These are the activations of a small neural network, seen along a few directions. Each row is one input.
In each table, some parts of the input vary, and every possible input appears once, in random order.
Descriptions start from the smaller parts, as in this example, which fits no table here: one of 6 places along a line, together with either a single point or one of 11 places along a line or (one of 3 separate values, together with one of 5 places around a ring).
Shared parts are said once, and a part with two or three values counts as separate values.
In the rows, zero is written as 100.

Other details of the inputs vary at random and push rows far along two fixed directions, the same in every table; ignore that.

A family of inputs:
row 1: [103 107 80 133 57 119 60 117 63 121 82 79 51 144]
row 2: [146 134 78 98 140 104 103 80 77 110 93 78 132 118]
row 3: [107 61 123 88 115 66 83 66 137 114 113 102 127 74]
row 4: [79 118 88 95 33 147 92 147 59 118 70 87 80 125]
row 5: [77 125 66 149 79 131 92 137 78 107 96 94 50 144]
row 6: [131 147 116 62 112 101 116 108 39 99 82 73 132 90]
row 7: [60 48 68 105 67 83 57 136 163 114 95 113 61 106]
row 8: [93 105 82 98 51 133 94 175 57 114 63 82 79 128]
row 9: [150 129 85 101 134 106 118 71 57 85 94 85 105 107]
row 10: [31 53 100 132 70 96 69 132 150 119 109 122 59 112]
row 11: [80 68 143 58 96 74 122 97 107 107 102 111 133 54]
row 12: [71 127 60 147 83 132 82 140 85 115 93 92 68 150]
row 13: [125 124 105 81 113 121 146 112 43 113 84 84 146 98]
row 14: [85 70 124 107 130 85 110 81 147 107 128 117 131 79]
row 15: [94 138 62 128 65 145 76 135 105 90 92 106 71 150]
row 16: [91 78 121 80 128 49 79 62 126 112 111 103 110 72]
row 17: [140 123 103 114 128 100 95 67 55 124 94 69 131 116]
row 18: [77 61 129 63 106 89 143 103 117 109 99 113 131 52]
row 19: [118 148 101 122 147 110 128 78 61 99 110 89 109 114]
row 20: [136 125 76 114 147 97 114 83 64 118 91 73 127 114]
row 21: [89 73 144 106 112 81 111 61 123 82 132 120 103 66]
row 22: [92 86 118 92 125 84 119 73 147 67 124 126 106 70]
row 23: [138 158 107 104 118 122 110 63 73 72 114 93 117 109]
row 24: [114 159 108 114 137 106 100 68 63 108 113 83 125 117]
row 25: [81 80 109 103 137 78 114 86 152 99 127 116 127 75]
row 26: [116 117 52 113 61 133 72 124 89 85 76 93 52 143]
row 27: [105 129 63 109 60 119 40 120 87 117 84 82 68 147]
row 28: [116 143 96 69 119 123 147 105 51 104 81 85 136 93]
row 29: [94 99 129 86 113 78 94 66 152 80 128 125 120 71]
row 30: [69 134 67 137 84 130 74 134 85 113 91 95 64 153]
row 31: [86 66 121 58 119 64 133 123 115 96 93 104 126 48]
row 32: [31 63 94 66 48 90 89 162 132 105 81 125 62 89]
row 33: [159 136 78 96 129 111 108 77 83 92 90 88 131 114]
row 34: [98 99 63 135 73 124 66 131 76 131 77 81 69 151]
row 35: [93 78 112 101 125 86 127 78 148 69 125 124 110 67]
row 36: [115 61 99 86 121 72 115 74 143 76 108 113 107 64]
row 37: [79 75 146 112 121 71 108 64 121 102 130 113 105 71]
row 38: [118 140 115 129 131 114 107 70 60 115 111 80 134 118]
row 39: [156 111 94 115 126 115 122 71 54 95 96 83 113 108]
row 40: [81 136 62 130 77 139 71 136 98 108 95 97 72 153]
row 41: [111 55 131 91 108 67 98 57 118 89 114 109 100 64]
row 42: [51 67 81 118 58 104 75 138 174 87 109 133 62 105]
row 43: [76 87 136 43 102 65 115 95 110 100 103 114 124 52]
row 44: [143 144 110 120 113 129 109 71 80 92 112 92 141 115]
row 45: [109 106 51 128 67 127 82 129 74 93 80 90 46 137]
row 46: [83 146 75 124 63 134 53 124 93 108 101 93 71 150]
row 47: [120 55 111 90 115 77 104 75 149 97 108 115 126 73]
row 48: [83 131 84 78 43 121 78 157 56 107 71 85 74 132]
row 49: [107 74 124 76 114 59 91 55 120 81 115 112 91 62]
row 50: [30 56 86 76 45 102 102 161 137 107 82 120 64 81]
row 51: [140 131 88 107 143 96 116 74 55 107 92 78 106 112]
row 52: [130 127 119 76 104 110 129 105 37 109 85 74 146 101]
row 53: [77 143 86 133 66 125 66 119 71 106 100 93 45 145]
row 54: [107 53 111 92 127 70 98 78 142 115 111 106 128 77]
row 55: [161 146 91 89 115 107 90 65 77 92 96 84 129 111]
row 56: [38 50 89 74 49 84 95 172 132 104 82 116 67 90]
row 57: [40 67 95 114 64 97 77 126 148 79 111 134 32 101]
row 58: [89 64 131 110 124 86 126 73 128 83 129 124 104 68]
row 59: [85 79 136 103 118 80 95 69 143 105 130 113 130 77]
row 60: [73 50 68 103 55 90 63 133 170 95 92 123 59 102]
row 61: [115 78 119 70 108 66 89 56 136 75 113 112 101 64]
row 62: [143 135 98 124 124 134 124 82 85 94 109 96 141 117]
row 63: [76 35 86 107 47 99 67 123 155 90 94 121 48 102]
row 64: [89 69 108 86 141 53 97 75 132 111 105 106 111 75]
row 65: [97 77 127 82 124 48 88 59 119 103 114 105 92 67]
row 66: [129 137 102 68 125 105 134 121 45 98 76 77 134 93]
row 67: [85 74 117 106 131 79 130 78 132 76 128 124 100 64]
row 68: [117 152 109 63 106 119 129 92 45 104 86 82 134 90]
row 69: [42 76 108 108 51 93 59 114 142 80 117 131 31 98]
row 70: [90 64 148 58 100 66 114 107 105 102 96 101 129 50]
row 71: [165 127 98 105 109 115 97 67 75 100 95 81 138 113]
row 72: [58 34 94 119 63 81 66 126 138 118 95 114 39 104]
row 73: [99 108 54 134 76 117 80 133 73 115 78 83 47 142]
row 74: [164 123 101 105 108 117 105 60 65 87 96 79 123 108]
row 75: [142 131 101 124 124 135 132 77 75 81 111 94 126 113]
row 76: [81 122 71 84 56 126 96 170 62 107 65 88 75 135]
row 77: [85 55 132 61 109 71 135 114 112 106 99 108 134 61]
row 78: [124 130 109 135 139 118 132 79 57 109 112 87 117 115]
row 79: [142 139 113 120 112 131 117 65 70 80 113 90 126 110]
row 80: [76 70 116 58 114 71 141 113 117 101 98 114 129 52]
Description of these inputs: one of 5 places around a ring, together with either one of 4 places along a line or (one of 2 separate values, together with one of 6 places around a ring).
The inputs of row 61 and row 74 match in every part but the place on the ring of 5. If row 23 is changed in the same way as row 61 into row 74, which row does it become? -> row 79
The inputs of row 76 and row 52 match in every part but the place on the ring of 5. If row 28 is changed in the same way as row 76 into row 52, which row does it become? -> row 4
Which other rows does row 53 become when the place on the ring of 5 takes its other values? List them by row number. -> row 5, row 19, row 37, row 78
A walk changes only the place on the line of 4. It starts at row 31 and steps to row 56. List the rest of the walk in order. -> row 80, row 50
Which other rows does row 71 become when the place on the ring of 5 takes its other values? List them by row number. -> row 33, row 47, row 55, row 60

A family of inputs:
row 81: [59 54 103 67 39 84 64 133 143 95 88 119 58 86]
row 82: [92 75 127 89 156 72 150 79 128 97 124 116 146 57]
row 83: [172 162 112 81 154 106 137 61 9 114 87 58 164 100]
row 84: [119 143 64 145 84 135 66 106 59 118 89 75 74 160]
row 85: [118 143 80 100 61 133 80 128 33 114 71 71 80 143]
row 86: [74 51 90 87 44 81 53 120 153 91 92 119 52 93]
row 87: [128 128 57 104 72 133 87 141 44 120 62 70 88 147]
row 88: [35 62 113 80 46 92 81 145 138 96 96 126 64 85]
row 89: [101 69 128 66 143 68 149 85 121 94 106 110 150 48]
row 90: [54 58 107 117 58 83 47 103 155 100 114 122 45 104]
row 91: [134 66 121 69 138 57 114 54 129 88 109 104 134 51]
row 92: [113 150 70 104 61 153 106 146 48 97 73 84 91 138]
row 93: [67 42 82 119 66 87 57 112 167 97 103 122 51 105]
row 94: [33 50 100 90 62 85 84 154 140 116 90 118 67 90]
row 95: [121 71 132 49 127 59 127 65 121 88 104 110 142 43]
row 96: [94 150 76 147 80 145 82 121 61 109 96 87 67 155]
row 97: [98 68 131 68 147 63 146 87 122 103 109 109 152 49]
row 98: [33 68 106 98 53 103 87 137 153 84 111 133 59 91]
row 99: [36 67 112 120 63 91 68 118 154 95 119 130 47 102]
row 100: [118 131 64 119 69 123 61 121 53 121 74 69 72 150]
row 101: [119 63 125 74 150 45 108 55 124 107 110 99 136 56]
row 102: [120 58 123 55 140 55 130 70 121 98 99 104 144 48]
row 103: [39 58 92 125 77 90 72 127 158 107 110 126 52 106]
row 104: [85 90 146 79 143 75 143 66 123 82 131 122 141 49]
row 105: [85 81 150 66 141 61 138 77 110 105 114 108 145 44]
row 106: [121 82 134 87 141 67 108 35 141 79 131 115 131 59]
row 107: [112 159 71 137 76 157 88 117 66 87 97 91 74 154]
row 108: [163 177 103 103 158 135 168 67 34 83 108 81 168 102]
row 109: [177 170 95 122 171 132 154 53 45 85 110 78 158 111]
row 110: [127 59 120 74 148 48 112 58 129 102 110 101 139 57]
row 111: [60 52 107 91 49 72 46 115 141 104 98 114 48 95]
row 112: [47 46 100 79 53 72 63 136 135 121 85 110 59 90]
row 113: [131 132 54 139 72 146 70 112 77 97 86 85 68 154]
row 114: [94 147 65 134 88 149 106 142 50 115 85 82 86 151]
row 115: [82 146 71 133 78 146 100 142 53 116 89 84 80 149]
row 116: [165 175 113 80 148 129 159 74 23 89 95 71 172 97]
row 117: [94 74 125 86 152 76 153 76 130 88 121 117 144 54]
row 118: [124 137 57 145 88 137 68 110 63 117 86 76 75 161]
row 119: [29 57 105 90 57 85 82 150 135 116 92 116 66 90]
row 120: [122 67 119 100 157 60 112 46 140 99 125 109 135 67]
row 121: [114 72 139 72 142 45 104 47 117 104 115 100 132 52]
row 122: [103 74 125 103 163 67 134 60 141 94 130 118 138 64]
row 123: [111 150 63 139 71 154 89 123 75 88 94 96 70 152]
row 124: [140 126 50 118 73 133 74 122 56 106 68 71 79 150]
row 125: [51 56 103 119 64 81 46 105 154 108 111 120 46 103]
row 126: [126 78 127 90 142 66 112 37 144 80 128 117 132 59]
row 127: [194 166 103 86 149 113 124 44 30 88 96 64 159 104]
row 128: [54 53 107 71 42 80 62 131 136 101 89 119 57 86]
row 129: [119 144 70 136 67 142 61 104 67 98 92 86 66 156]
row 130: [107 159 75 140 78 153 86 115 60 93 97 91 73 155]
row 131: [47 52 96 85 50 97 90 153 146 96 89 123 65 85]
row 132: [191 154 95 77 151 116 147 67 24 98 82 63 166 97]
row 133: [108 148 62 129 77 160 112 141 57 95 86 88 85 145]
row 134: [23 66 115 105 57 95 84 136 142 98 113 129 56 93]
row 135: [107 75 122 101 159 72 137 58 141 85 127 118 135 63]
row 136: [156 174 122 88 152 120 157 72 12 102 98 67 169 99]
row 137: [82 149 79 132 74 148 97 139 50 111 91 86 76 146]
row 138: [109 63 130 58 145 49 124 71 114 112 102 100 143 49]
row 139: [33 62 100 124 73 87 70 122 157 107 114 125 52 104]
row 140: [132 144 71 111 64 133 64 112 47 101 77 75 76 147]
The inputs of row 109 and row 91 match in every part but one. If row 96 is changed in the same way as row 109 into row 91, which row does it become? -> row 121
The inputs of row 93 and row 102 match in every part but one. If row 120 is changed in the same way as row 93 into row 102, which row does it become? -> row 87
What do these inputs look like to the network? -> one of 6 places around a ring, together with one of 10 places around a ring
Which other rows does row 134 become when the place on the ring of 6 takes its other values? List them by row number. -> row 85, row 90, row 99, row 111, row 136
Which other rows does row 98 become when the place on the ring of 6 takes its other values? List them by row number. -> row 81, row 106, row 107, row 116, row 127

A family of inputs:
row 141: [120 80 164 46 164 44 147 38 105 95 119 104 171 25]
row 142: [27 30 107 67 25 75 61 146 172 92 92 135 41 72]
row 143: [64 141 103 112 102 143 154 144 69 96 103 104 114 110]
row 144: [121 109 79 91 95 117 111 123 69 108 77 83 108 112]
row 145: [124 115 73 131 111 113 93 94 85 106 98 88 93 129]
row 146: [81 81 123 74 97 73 98 104 105 113 98 101 107 75]
row 147: [85 72 111 78 106 73 105 110 109 114 91 100 108 78]
row 148: [38 18 85 115 50 79 49 130 195 99 106 136 32 96]
row 149: [123 115 80 88 88 119 109 122 72 100 77 86 111 111]
row 150: [90 85 117 110 111 77 82 74 125 105 119 107 94 91]
row 151: [104 118 92 92 96 107 99 117 58 121 82 79 107 115]
row 152: [126 132 86 117 93 123 87 84 87 86 102 95 89 122]
row 153: [116 110 79 95 98 109 110 123 64 114 77 81 106 113]
row 154: [124 120 86 82 83 120 107 118 71 96 80 90 107 111]
row 155: [106 76 97 107 109 88 94 81 141 88 112 112 100 89]
row 156: [73 147 96 148 116 147 137 115 88 88 123 113 101 125]
row 157: [122 132 94 120 94 119 83 83 80 88 106 92 88 124]
row 158: [89 83 123 66 88 81 101 101 107 92 99 106 104 72]
row 159: [108 107 76 120 73 121 74 106 111 88 99 105 71 129]
row 160: [118 120 82 131 113 112 87 92 83 110 98 86 93 130]
row 161: [112 123 86 128 110 111 82 88 79 113 102 85 94 130]
row 162: [128 85 159 82 178 48 132 8 125 87 139 111 159 40]
The inputs of row 161 and row 151 match in every part but one. If row 160 is changed in the same way as row 161 into row 151, which row does it become? -> row 147
What do these inputs look like to the network? -> one of 2 separate values, together with either a single point or one of 10 places around a ring
Which other rows does row 158 become when the choice among 2 separate values takes its other values? List them by row number. -> row 157
Which other rows does row 145 become when the choice among 2 separate values takes its other values? List them by row number. -> row 153

A family of inputs:
row 163: [50 32 118 75 79 64 91 113 169 91 110 134 78 61]
row 164: [100 111 100 112 98 104 93 96 90 101 104 96 94 109]
row 165: [101 108 94 113 105 105 93 101 96 105 102 96 97 112]
row 166: [108 112 96 107 96 110 94 96 99 91 100 100 96 110]
row 167: [98 103 91 100 98 107 105 111 90 107 93 95 104 107]
row 168: [120 97 91 91 92 93 81 97 88 108 86 87 96 107]
row 169: [102 104 88 114 103 107 97 99 97 104 100 97 99 113]
row 170: [109 102 90 115 102 109 99 101 99 101 99 98 97 112]
row 171: [104 101 93 102 97 108 107 114 91 104 92 96 102 106]
row 172: [95 109 100 99 97 103 103 109 85 108 93 96 98 106]
row 173: [103 110 98 94 91 110 102 109 91 94 93 98 101 104]
row 174: [149 106 152 73 189 60 155 14 105 86 134 102 184 40]
row 175: [110 107 91 108 98 110 97 97 98 92 102 101 94 111]
row 176: [97 107 96 99 100 105 102 114 89 108 95 94 102 107]
row 177: [99 110 97 112 102 104 95 97 92 105 101 98 93 112]
row 178: [102 111 100 109 97 109 93 94 93 99 102 97 93 108]
row 179: [95 109 102 99 93 103 101 109 82 103 96 94 99 103]
row 180: [102 112 100 94 88 109 101 108 89 99 96 99 102 103]
row 181: [49 33 114 79 80 63 92 115 172 95 108 131 79 59]
row 182: [109 107 87 111 100 109 99 99 100 96 100 98 95 108]
row 183: [97 109 102 95 92 109 101 107 85 102 95 96 98 102]
What do these inputs look like to the network? -> either a single point or (one of 2 separate values, together with one of 10 places around a ring)
Which other rows does row 170 become when the choice among 2 separate values takes its other values? List them by row number. -> row 171
